A small network was shown many inputs. Here are its activations along a few directions, one row for each input.
In each table, some parts of the input vary, and every possible input appears once, in random order.
A made-up example of a description, with smaller parts first: values(3) and (point or line(9) or (line(4) and ring(8))).
Shared parts are said once, and a part with two or three values counts as separate values.
In the rows, zero is written as 128.

Other details of the inputs vary at random and push rows far along two fixed directions, the same in every table; ignore that.

Rows:
R1: [154  89  90 136 175 173 131 101 130 150 154  84 106]
R2: [166 120 114 118 130 169 158 101 155 141 179  79 120]
R3: [ 94  75 160 104  89  70 127 144 106 135 160 146 136]
R4: [101 202 143 180 146 108  94 151 124 109  55 201 148]
R5: [150 133  95 100 127 157 140 128 146 169 169 100 109]
R6: [138 114 105 118 156 189 147 103 134 167 157  82 119]
R7: [148 108  92 105 179 157 134  96 144 152 161  83  95]
R8: [ 79  92 185 133 136  70 137 120 116 105 163 122 138]
R9: [152 107  93 135 122 171 152 119 150 181 174  87 117]
R10: [ 69  78 169  87 127  84 138 132 105 121 138 137 126]
R11: [ 79  90 166 109  89  75 137 145 120 139 169 143 128]
R12: [ 96  75 174 102 100  83 130 125 102 124 154 153 131]
R13: [145  99  90 130 182 167 146 100 134 160 152  83 106]
R14: [159 111 100 116 180 155 148 102 142 134 164  67 113]
R15: [158 108 103 100 158 170 153 109 144 135 156  65 123]
R16: [107  74 182 111 101  80 146 131  99 108 158 135 148]
R17: [ 66  81 179 146 137  86 134 118 108 132 154 137 130]
R18: [101 210 140 154 142  95  86 144 133  98  65 200 138]
R19: [109 217 147 165  89 103  86 134 100  74  23 154 121]
R20: [154 120 103 108 129 172 144  95 157 158 176  95 103]
R21: [ 78  67 168  94 119  89 123 133 101 110 140 138 126]
R22: [ 77 107 165 122  63  58 140 138  66 111 126 109 106]
R23: [158 108  80  91 133 158 149 127 146 168 168  88 104]
R24: [200 210  67 152 147 194  96 130 170  98  66 129 140]
R25: [ 67  89 180 107 112  87 128 119 120 124 152 137 130]
R26: [147  95  97 124 149 181 134 111 129 145 136  95 120]
R27: [103 114 163 111 103  87 151 160 111 124 159 129 144]
R28: [ 76  93 172 124 102  82 148 165  94 147 145 153 140]
R29: [202 204  52 175 119 187  95 140 168 153  76 150 141]
R30: [194 206  66 190 166 188  80 111 166 136  68 145 135]
R31: [174 205  96 179 117 163  94 138 148 124  52 188 149]
R32: [113 180 141 145 110 102  77 138 132  95  59 197 157]
R33: [ 63  85 188 135 114  94 133 132 108 130 135 144 143]
R34: [152 132 109  97 137 168 143 111 143 158 163 104 103]
R35: [126 199 139 165  89  90 112 169 146  98  82 185 164]
R36: [171 110 103  99 144 166 167 115 141 139 163  78 116]
R37: [ 79  96 191 102 125  88 145 137 103 111 152 119 146]
R38: [ 94  76 180 126 137  67 127 118 102 103 157 124 146]
R39: [203 217  73 159 141 189  91 114 174 109  72 128 153]
R40: [133 172 131 149  94  90 108 183 128  84  73 184 158]
R41: [ 93  94 192 102 113  85 160 144 100 115 161 131 138]
R42: [ 71 108 184 136 111  60 120 111  68  96 115 102  93]
R43: [ 82  70 169 112 117  93 162 145  92 135 136 149 129]
R44: [116 192 148 179 102 117 107 155 136 114  62 208 151]
R45: [ 67  90 177 122 134  73 124 113 118 122 161 138 120]
R46: [150 133 116 123 173 154 139 103 141 134 167  78 118]
R47: [104 182 133 160 129 115 106 159 124 105  37 198 156]
R48: [202 209  58 143 134 194  95 130 169 120  70 157 117]
R49: [136 173 146 147 106 101 110 167 124  74  65 191 154]
R50: [116 181 121 162 105  99 115 185 126 121  51 203 153]
R51: [159 128 100 116 106 165 150  82 102 137 145  48  76]
R52: [159  94  96 124 136 178 148 118 127 149 146 107 113]
R53: [ 79  66 166 108 142  73 120 126  99 109 150 139 116]
R54: [125 176 143 164 141  89  90 155 128  68  62 182 151]
R55: [165  98  77  98 125 162 135 127 142 157 170  91 104]
R56: [151 115 105 117 142 187 160 110 131 171 165  95 111]
R57: [158 106  96 119 164 158 114  82 145 149 168  87 108]
R58: [178 105  91 115 119 155 145 117 144 148 179  77 133]
R59: [162  87  78 122 127 173 147 131 132 166 162  90 114]
R60: [150  96 107 129 143 176 128  98 133 157 146  92 130]
R61: [139 130 111  97 150 171 130 104 145 153 154  92 110]
R62: [186 226  84 163 141 190 103 116 186 113  83 124 144]
R63: [115 184 137 132 111  99 110 161 130 101  59 208 137]
R64: [ 94  79 166 100 105  67 162 165 104 119 156 126 141]
Description of these inputs: line(4) and (point or (values(3) and ring(5))).
Question: The inputs of R37 and R41 match in every part but the line(4) part. If R24 is changed in the same way as R37 into R41, which row does it become?
Answer: R49
Question: The inputs of R27 and R46 match in every part but the line(4) part. If R59 is changed in the same way as R27 into R46, which row does it become?
Answer: R1
Question: Change only the values(3) part in R35. List by row number the other rows that result.
Answer: R9, R11
Question: Change only the line(4) part in R20. List by row number the other rows that result.
Answer: R11, R25, R45
Question: Change only the values(3) part in R20. List by row number the other rows that result.
Answer: R2, R44
Question: Start at R55 and move only the line(4) part, one step at a time. The first step leads to R48. Which rows follow, in order?
Answer: R21, R53

Rows:
R65: [163 154  90 111 136 174 146 130 159 154 145  99 129]
R66: [127  78 132 117 115 144 161 132 112 150 158  92 129]
R67: [ 91  90 165 119 114  61 142 167 102 115 144 158 136]
R68: [ 96 128 154 141  87  93 129 147 118 132 128 147 142]
R69: [ 76  92 187 101 126  69 123 130 107  91 137 141 142]
R70: [189 180  71 127 115 175 115 127 154 132 102 140 114]
R71: [123 218 128 183 118 121  85 132 140 105  58 168 141]
R72: [ 89 115 164 133 114  73 101 124 110 103 118 141 131]
R73: [142 111 113 133 150 170 142 101 123 139 137  75 117]
R74: [123  78 143 125 157 131 161  98 119 138 187  77 113]
R75: [ 94 115 164 134 115  72 145 168 106 120 132 164 143]
R76: [ 79 100 172  95 105  69 138 166 112 114 139 154 146]
R77: [137  77 133 119 131 134 171 125 124 152 193  92 122]
R78: [191 183  71 152 111 182 109 117 167 145 114 118 131]
R79: [ 74 105 161 143 129  87 101 140 124 143 120 184 148]
R80: [197 171  82 153 132 170 126 128 160 130 120 132 137]
R81: [158 111 117 102 123 161 148 117 149 142 170  94 136]
R82: [115 130 150 109 104  95 123 155 132 106 119 160 151]
R83: [ 92 103 153 121 101  80 129 170  97 113 103 157 142]
R84: [152 104  96 112 111 145 129 116 141 151 167  92 116]
R85: [ 76  96 187 135 106  69 113 119  98 108 135 137 136]
R86: [114  84 147 108 135 143 158  93 108 146 176  81  94]
R87: [174 188 100 139 151 179 107 103 166 115 105 115 136]
R88: [167  96  99 115 135 143 145 125 140 139 171 101 119]
R89: [132 102 112 110 169 173 131 114 160 161 164 124 137]
R90: [171 205  93 146 155 187 116 107 171 124 101 111 132]
R91: [132  92 132 106 108 147 167 118 118 158 175  99 106]
R92: [111  97 141  95 155 135 153 106 126 141 177  75 118]
R93: [140 118 107 106 147 152 135  99 125 140 148  90  88]
R94: [117 210 133 156 125 119 103 140 123 104  55 181 120]
R95: [141 199 107 140 101 121 107 161 135 115  62 190 125]
R96: [108  73 146 114 160 112 160 109 109 140 185  82 111]
R97: [176 176  69 144 131 183 128 142 146 146  92 118 131]
R98: [115 105 155 131  95 104 131 151 104 113 110 151 152]
R99: [182 179  71 149 173 168 114 112 159 125 111 109 111]
R100: [143 176 115 152 101 117  97 170 130  96  49 185 155]
R101: [117  82 123 106 112 128 154 122 121 169 188  80 114]
R102: [152 111  84 137 170 192 121 115 152 163 126 124 133]
R103: [144 113  92 112 117 144 134 123 140 159 164  89 111]
R104: [128 121 109 126 144 147 130  97 131 155 159  73 105]
R105: [137 102 136 113 133 149 138  91 118 133 157  96 101]
R106: [123 159 138 133 122 113 102 125 120  96  88 163 116]
R107: [111 120 166 147 136  88 122 124 112  96 123 150 140]
R108: [184 198  65 136 124 189 130 129 155 153 103 129 109]
R109: [102 134 164 121 103 104 141 155 128 120 127 152 153]
R110: [124 198 122 166 135 133  88 147 152 124  43 236 143]
R111: [ 91 133 159 112 137  90 119 137 122 101 116 141 135]
R112: [100 140 144 143 135 111 122 138 104 110  86 139 134]
R113: [ 92  90 173 131 121  95 125 124  91 100 115 132 142]
R114: [123 210 116 165 123 108  75 140 139 101  55 169 133]
R115: [143 108  98 118 156 158 131 109 125 133 132  78 109]
R116: [104 113 173 121  81  87 135 146 101 114 122 172 135]
R117: [ 89 102 165 127 123  82 111 136  92  89  96 148 139]
R118: [106  49 144 120 168 124 145 121 125 159 187 132 132]
R119: [160 120 108 130 161 139 124 103 137 120 144 102 116]
Question: The inputs of R72 and R106 match in every part but one. If R103 is changed in the same way as R72 into R106, which row does it become?
Answer: R95
Question: Describe the family of inputs behind these rows.
Answer: values(5) and (point or (values(2) and ring(5)))
Question: Change only the values(5) part in R81. List by row number the other rows that result.
Answer: R78, R80, R98, R116
Question: Change only the values(2) part in R96. List by row number the other rows that result.
Answer: R75
Question: Change only the values(5) part in R74. List by row number the other rows that result.
Answer: R71, R73, R86, R90
Question: Start at R81 and move only the ring(5) part, one step at a time. The first step leads to R109. Which rows follow, in order?
Answer: R65, R76, R82

Rows:
R120: [ 94 110 169  94 120  80 139 137 120 124 150 150 139]
R121: [105  97 173 136 104  79 121 132  93  89 126 140 141]
R122: [112 221 128 174 157 141  73 105 127 108  57 166 119]
R123: [143  89 101 124 134 164 140 118 120 170 144  99 115]
R124: [ 96 176 153 156  80  91 122 160 116 108  82 174 131]
R125: [123  98 132 115 138 121 132 140 126 121 116 142 116]
R126: [133  98  99 128 139 160 137 119 142 176 166 107 122]
R127: [118  91 121 101 146 132 133 128 135 133 171 129 124]
R128: [145 146 109 131 118 167 139 115 161 160 145 120 121]
R129: [178 193 111 154 141 161 109 123 170 124 113 133 145]
R130: [153 128 107 148 161 137 128 124 159 130 136 122 143]
R131: [163 180  80 151 111 154 107 128 139 138  72 134 126]
R132: [ 78 129 172 104 100  58 136 157  95  94 123 156 129]
R133: [125 111 157 119 120 114 142 130 115 117 155  85 132]
R134: [150  98 104  89 132 150 141 111 121 135 146  85 106]
R135: [132  83 134 125 149 141 148 121 109 120 146 106 140]
Question: Describe the family of inputs behind these rows.
Answer: point or (values(3) and ring(5))
Question: Change only the values(3) part in R133. List by row number the other rows that result.
Answer: R124, R132
